Each row below holds a small network's activations on one input, seen along a few directions.
Each table varies a few parts of the input and shows all the possible inputs, shuffled.
A made-up example of a description, with smaller parts first: one of 5 places around a ring, together with either a single point or one of 9 places along a line or (one of 3 separate values, together with one of 4 places along a line).
Shared parts are said once, and a part with two or three values counts as separate values.

A family of inputs:
x1: -55.3 12.2 -2.5 -46.7 -13.0 29.6 17.1 61.5 16.3 5.2 36.9 -4.8
x2: 43.3 17.4 5.5 47.2 63.7 24.9 -11.5 -56.2 -25.2 41.7 -7.8 -12.2
x3: -21.4 19.0 -10.6 -22.1 -35.2 30.1 -23.0 73.7 4.5 -28.5 24.6 20.7
x4: 23.1 -7.0 44.7 65.1 -17.8 -14.9 -2.7 -28.3 -16.0 -29.1 -29.4 23.4
x5: 4.1 32.2 30.5 77.7 -12.6 0.5 41.0 11.5 -12.2 -21.9 -26.0 31.8
x6: -40.4 -14.9 -26.3 -61.6 -11.0 -8.0 6.2 19.5 9.6 10.2 30.4 -48.4
x7: 30.8 -32.7 -19.0 -82.1 -33.0 -26.7 -40.2 -4.4 -3.9 4.0 5.1 -28.0
x8: 27.5 24.6 -42.4 -55.1 6.7 58.3 -47.2 -13.1 20.7 20.1 20.7 -46.4
x9: -29.4 10.0 5.3 56.8 24.5 -1.9 74.3 3.8 5.7 15.4 -19.5 35.6
x10: 37.9 -32.9 27.8 26.7 26.6 -57.1 -7.5 -67.6 -2.3 -0.5 -8.7 12.8
x11: 2.7 -8.0 -13.1 -46.3 -48.2 9.8 -52.4 32.1 -12.9 -34.8 -2.1 12.4
x12: -23.0 -19.7 0.2 40.5 49.4 -44.6 45.9 -32.5 15.6 18.3 -24.1 3.0
What do these inputs look like to the network? -> one of 2 separate values, together with either a single point or one of 5 places around a ring
The inputs of x12 and x6 match in every part but the choice among 2 separate values. If x5 is changed in the same way as x12 into x6, which row does it become? -> x3

A family of inputs:
x13: 76.6 7.7 16.2 39.7 -9.4 16.7 -29.5 -40.8 -25.6 4.5 -27.8 -11.4
x14: 58.5 -41.0 29.8 19.1 -10.0 -58.1 -45.5 -40.3 -31.6 1.3 -16.5 15.4
x15: -29.5 10.8 -44.6 -40.5 -7.0 22.5 -2.6 55.6 -5.0 8.8 22.1 -14.3
x16: -28.6 -8.6 27.0 52.9 23.2 -35.4 50.5 -16.4 6.2 -6.3 -15.8 -11.3
x17: 32.5 -33.5 4.4 -54.8 -25.7 -42.8 -89.8 -16.9 0.9 -20.3 -6.2 -2.6
x18: -42.4 -4.8 -13.1 -47.7 -25.1 -6.0 19.4 42.0 6.3 0.9 31.2 -41.2
x19: 24.2 5.5 18.3 20.9 58.9 23.7 -1.9 -49.3 -20.3 36.7 5.8 -6.1
x20: -3.2 6.2 14.4 39.6 32.5 -27.2 54.5 -11.1 14.6 8.5 -22.6 18.6
x21: -8.4 -16.7 9.3 -65.9 -57.3 -18.0 -43.6 41.3 -21.4 -47.9 4.1 18.2
x22: 58.4 6.1 -9.7 -29.1 -21.5 35.6 -72.2 -9.6 7.5 -20.8 -16.9 -33.3
x23: 25.1 -32.8 35.1 52.6 -14.5 -53.3 0.1 -10.4 -15.5 -47.2 -7.7 52.9
x24: -33.4 3.5 0.8 3.1 -5.9 0.6 57.3 40.3 24.8 7.1 -10.3 23.7
x25: -13.9 32.0 28.5 64.1 51.2 7.5 18.8 -8.8 5.0 3.3 5.8 27.0
x26: 15.4 -11.3 -35.3 -62.1 12.5 -9.9 -11.6 -33.0 34.5 27.6 19.4 -27.2
x27: 1.3 -20.3 10.6 12.5 23.0 -31.6 24.5 -64.2 -11.4 28.9 -11.1 -39.5
x28: 29.0 -7.5 -1.3 -0.8 33.7 -22.1 26.5 -58.1 -0.6 43.4 -17.9 -12.0
x29: 10.3 38.0 -4.2 -34.3 -61.3 47.2 -33.6 45.0 -17.7 -33.5 3.1 -10.9
x30: -26.4 23.3 -7.3 -34.0 1.8 46.5 -13.1 57.8 -2.7 16.1 52.3 -9.9
x31: 34.8 34.4 19.0 76.2 -20.7 6.5 4.1 -14.9 -10.4 -33.4 -13.4 27.3
x32: -18.7 -30.2 27.6 4.8 -52.4 -17.0 4.6 30.5 -10.2 -55.5 -11.0 60.7
x33: -15.0 14.5 -6.9 56.6 42.5 -11.4 30.9 -6.9 -1.7 1.5 -25.8 20.7
x34: 12.8 -6.1 -13.8 -39.7 40.2 41.8 -40.1 -17.7 13.9 21.2 40.3 -24.9
x35: -12.1 -22.8 -25.4 -48.6 1.0 -18.9 -13.0 -40.9 21.9 15.8 24.6 -53.0
x36: -47.5 28.4 15.0 31.4 7.7 36.8 18.3 44.5 13.6 10.8 14.5 32.5
x37: -47.3 11.5 -19.3 22.7 0.8 16.8 31.5 45.3 7.9 5.4 -15.2 26.1
x38: 20.5 -6.4 -20.8 15.5 47.0 0.0 6.4 -51.4 -20.8 33.5 -24.9 -10.9
x39: 7.4 -14.2 -54.6 -43.2 25.8 15.0 -32.2 -23.3 13.5 18.0 10.1 -27.9
x40: -5.9 37.3 10.5 33.3 -60.9 39.3 6.3 27.9 -7.9 -33.8 -13.0 33.9
x41: -57.3 -10.8 14.5 16.6 -15.0 -7.5 52.9 35.7 17.6 -5.9 -6.4 -4.4
x42: -17.3 8.0 -24.7 -60.8 -15.2 2.6 22.1 48.3 14.9 11.3 29.5 -16.1
What do these inputs look like to the network? -> one of 5 places around a ring, together with either one of 2 separate values or one of 4 places along a line
The inputs of x40 and x13 match in every part but the place on the ring of 5. If x24 is changed in the same way as x40 into x13, which row does it become? -> x28
Which other rows does x25 become when the place on the ring of 5 takes its other values? List them by row number. -> x19, x30, x34, x36
Which other rows does x16 become when the place on the ring of 5 takes its other values? List them by row number. -> x18, x27, x35, x41

A family of inputs:
x43: -9.1 -7.8 -41.2 -83.5 -6.7 27.2 -43.1 2.1 15.8 11.9 28.0 -43.8
x44: -5.1 1.5 -0.8 -0.9 -22.2 -3.6 -0.5 18.0 1.3 -17.5 -4.0 31.4
x45: 25.6 -0.9 4.2 30.0 9.5 4.8 -19.8 -20.3 -10.4 2.3 -15.0 5.3
x46: -4.0 -9.9 7.2 -4.5 -16.1 -19.1 -1.1 8.3 -3.4 -21.0 -18.5 11.9
x47: 38.3 11.8 2.0 35.9 5.7 13.3 -7.0 -31.2 -4.2 -5.1 -14.8 -1.5
x48: 2.2 -13.1 12.9 0.8 -24.0 -32.7 0.0 -11.6 -2.6 -10.8 -11.6 -3.4
x49: -18.4 -12.7 -4.5 -6.5 7.2 -15.3 24.7 11.1 10.4 -0.2 -7.5 -1.9
x50: 7.5 -15.5 8.4 9.6 -0.6 -29.0 -10.6 -16.4 -13.8 -13.6 -1.7 6.0
x51: -11.7 18.4 12.3 6.3 -27.7 31.1 4.2 33.7 -10.1 -18.1 7.4 15.6
x52: -22.0 3.7 -13.0 -0.5 2.9 -3.6 20.3 22.1 16.8 1.3 6.9 14.6
x53: 6.8 6.8 -3.6 19.4 32.2 6.5 5.9 -20.5 -7.9 28.7 -11.3 -1.7
x54: -9.5 7.2 8.4 4.5 -24.7 19.8 -1.0 32.6 -6.2 -14.8 -1.1 19.5
x55: -29.3 15.2 -4.2 5.8 1.6 15.9 15.8 36.2 9.5 1.6 9.4 1.0
x56: 24.7 -8.2 22.6 21.3 12.5 -12.8 -20.6 -29.8 0.3 -7.4 -4.0 6.4
x57: 30.4 -3.0 -23.1 -80.0 -27.7 13.6 -58.7 18.8 -4.2 1.3 24.9 -31.0
x58: -7.8 -19.3 -1.2 2.2 20.4 -22.0 19.5 -16.1 -6.2 11.5 7.5 -2.3
x59: -12.1 -19.3 3.0 -3.7 -3.1 -25.7 29.0 -11.1 8.8 12.1 -1.0 -14.8
x60: 8.1 -5.7 15.4 10.8 33.7 -7.7 8.0 -31.1 3.9 20.8 1.5 0.5
x61: 18.5 21.7 -5.0 25.1 28.9 13.6 16.6 -31.3 -3.4 20.2 -12.3 -7.8
x62: -33.0 29.3 0.3 7.9 -1.7 25.8 18.4 36.4 5.3 -3.2 17.1 -4.0
What do these inputs look like to the network? -> one of 2 separate values, together with either a single point or one of 9 places along a line
The inputs of x55 and x54 match in every part but the choice among 2 separate values. If x49 is changed in the same way as x55 into x54, which row does it become? -> x46
Which other rows does x52 become when the choice among 2 separate values takes its other values? List them by row number. -> x44
Which other rows does x53 become when the choice among 2 separate values takes its other values? List them by row number. -> x45

A family of inputs:
x63: 26.7 -10.6 9.8 10.8 12.6 -13.9 -8.9 -36.6 -7.7 7.2 -7.7 -2.6
x64: -16.6 -7.6 -27.9 -84.1 -36.7 13.0 -34.4 41.5 10.0 -8.3 28.5 -24.1
x65: -11.2 6.8 16.2 29.1 -4.3 -4.3 18.5 15.8 -4.3 -11.0 -3.0 20.5
x66: -7.2 6.6 -30.6 -79.0 -31.3 34.6 -42.0 40.9 6.5 -3.0 30.9 -26.7
x67: -16.4 5.7 10.0 25.0 6.3 1.8 18.6 7.9 3.5 -4.6 -0.7 16.2
x68: -14.8 4.1 6.0 18.4 12.3 0.7 22.7 2.5 0.4 7.7 -3.1 3.2
x69: 20.0 -7.4 0.5 9.1 22.3 -10.4 -8.5 -28.6 -0.8 10.4 -7.7 0.5
x70: -4.4 5.6 -1.1 14.0 11.7 -0.9 22.9 -9.0 6.1 10.4 -4.6 -6.7
x71: -8.2 7.6 12.5 30.1 -18.1 -1.4 17.9 19.4 -4.5 -19.6 -15.6 28.6
x72: 0.7 -2.1 -5.6 9.4 20.9 -4.9 10.7 -17.0 0.2 13.8 -3.1 -4.4
x73: 31.5 -8.7 10.3 17.1 4.3 -14.3 -17.6 -36.8 -9.4 -3.1 -14.0 -4.6
What do these inputs look like to the network? -> either one of 2 separate values or one of 9 places along a line

A family of inputs:
x74: 23.2 -9.5 9.7 55.3 37.1 -11.5 7.9 -56.6 -3.9 11.6 -19.5 8.6
x75: 33.5 -24.6 31.7 38.2 9.4 -36.5 -3.2 -52.0 -15.7 0.4 -19.9 3.5
x76: -36.9 11.4 -10.7 -35.8 -22.1 31.4 -6.8 52.4 14.5 -7.9 20.2 -12.9
x77: 30.5 4.4 12.5 45.7 40.3 1.5 15.0 -50.2 -13.0 30.4 -20.9 -2.6
x78: 6.9 -1.4 -20.3 -51.1 -3.0 14.8 -43.5 2.6 7.1 3.9 18.9 -39.3
x79: 25.0 -15.6 -12.5 -38.7 -17.8 -9.2 -51.7 0.4 -11.7 -10.6 -0.9 -1.5
x80: -9.1 -6.3 36.2 55.8 -3.6 -32.0 34.7 1.6 -12.4 -17.5 -14.4 28.1
x81: 9.9 -5.0 -33.8 -60.4 -23.8 4.6 -22.2 -0.2 3.3 5.5 9.3 -41.9
x82: -12.0 26.5 16.1 65.8 25.8 5.7 50.7 5.4 -8.8 11.3 -15.1 20.0
x83: -3.0 8.3 2.1 -16.6 -36.0 17.8 -10.5 43.0 5.0 -22.7 10.4 17.7
x84: 39.7 -4.7 -6.0 -30.7 -20.3 0.7 -48.7 -7.0 -0.8 -9.4 9.2 -8.9
x85: -17.6 -3.1 -3.3 -23.7 -34.1 8.3 -14.3 49.5 -5.0 -23.6 -0.1 26.5
x86: -10.1 11.8 26.7 69.4 11.5 -22.6 46.2 -7.2 0.9 -15.3 -28.9 34.9
x87: -29.9 11.6 -1.6 -32.4 -30.3 26.8 -6.4 45.3 0.2 -16.5 23.4 7.8
x88: -19.8 11.2 13.7 74.8 22.3 -6.2 45.6 -0.9 0.8 -6.5 -13.5 32.8
x89: 13.5 -1.4 -10.9 -47.9 -12.6 9.7 -43.8 -4.0 -6.8 -3.3 22.3 -18.8
x90: 33.6 -8.2 22.4 50.0 25.1 -27.0 7.8 -64.2 -1.7 4.2 -36.2 10.8
x91: 1.2 -14.8 -27.6 -46.9 48.6 -2.0 -0.9 -29.0 13.4 40.8 19.9 -36.8
x92: -33.3 8.2 -22.9 -44.4 -41.3 22.1 13.3 49.2 10.7 -8.0 11.1 -14.8
x93: -45.5 1.3 -21.2 -26.3 24.9 3.6 30.8 21.8 23.8 33.3 24.7 -13.2
What do these inputs look like to the network? -> one of 2 separate values, together with either a single point or one of 4 places along a line or one of 5 places along a line
The inputs of x75 and x80 match in every part but the choice among 2 separate values. If x90 is changed in the same way as x75 into x80, which row does it become? -> x86

A family of inputs:
x94: 3.2 9.0 8.4 42.7 35.0 -6.3 31.0 -15.9 -10.8 22.7 -5.6 0.8
x95: -27.9 -13.9 -29.4 -87.8 -22.0 9.1 -17.6 29.3 22.5 5.9 45.1 -44.2
x96: -7.7 -3.0 -8.3 30.5 47.3 -10.4 19.1 -34.0 6.5 19.3 -10.7 -5.4
x97: -58.6 0.5 20.0 43.6 -27.3 -26.2 68.3 55.6 5.4 -30.5 -17.8 50.9
x98: 13.6 -1.3 -11.4 17.7 34.3 -9.9 32.3 -44.2 4.8 29.6 -19.5 -5.1
x99: 25.3 13.6 22.7 45.2 -8.8 1.2 -8.5 -12.3 -4.4 -26.0 -11.6 27.2
x100: 14.1 -9.2 35.4 34.7 -2.3 -14.0 -3.9 -25.9 -17.2 -13.4 -10.8 16.1
x101: 16.6 -25.3 9.7 16.9 20.0 -32.2 -21.6 -35.6 -2.0 -5.3 -12.4 6.2
x102: -9.6 11.1 22.9 51.9 24.5 9.2 38.1 -18.5 -6.8 16.2 -11.4 0.9
x103: 8.0 10.7 -32.5 -59.7 -60.8 34.1 -43.4 35.1 -6.2 -16.8 3.6 -25.2
x104: 27.1 -12.4 22.3 26.3 7.6 -29.0 -10.4 -21.7 -20.2 -4.9 -5.9 15.3
x105: 2.0 33.1 11.3 62.5 17.7 24.4 32.0 -3.3 7.0 5.1 -13.2 11.6
x106: 37.4 -25.0 8.2 5.4 7.4 -32.2 -9.3 -43.3 -2.0 6.7 -21.7 6.6
x107: -34.0 0.3 -23.0 -82.4 -1.1 26.7 -39.1 53.0 14.1 8.5 51.5 -3.8
x108: -2.2 2.6 -28.9 -81.1 -49.9 9.0 -18.4 24.2 9.0 -6.6 11.9 -55.3
x109: -7.4 9.1 -27.5 -66.4 -21.7 46.6 -48.7 57.3 0.4 -10.6 28.5 3.6
What do these inputs look like to the network? -> either a single point or one of 5 places around a ring or (one of 2 separate values, together with one of 5 places along a line)
Start at x98 and move only the place on the line of 5, one step at a time. The first step leads to x96. Which rows follow, in order? -> x94, x102, x105
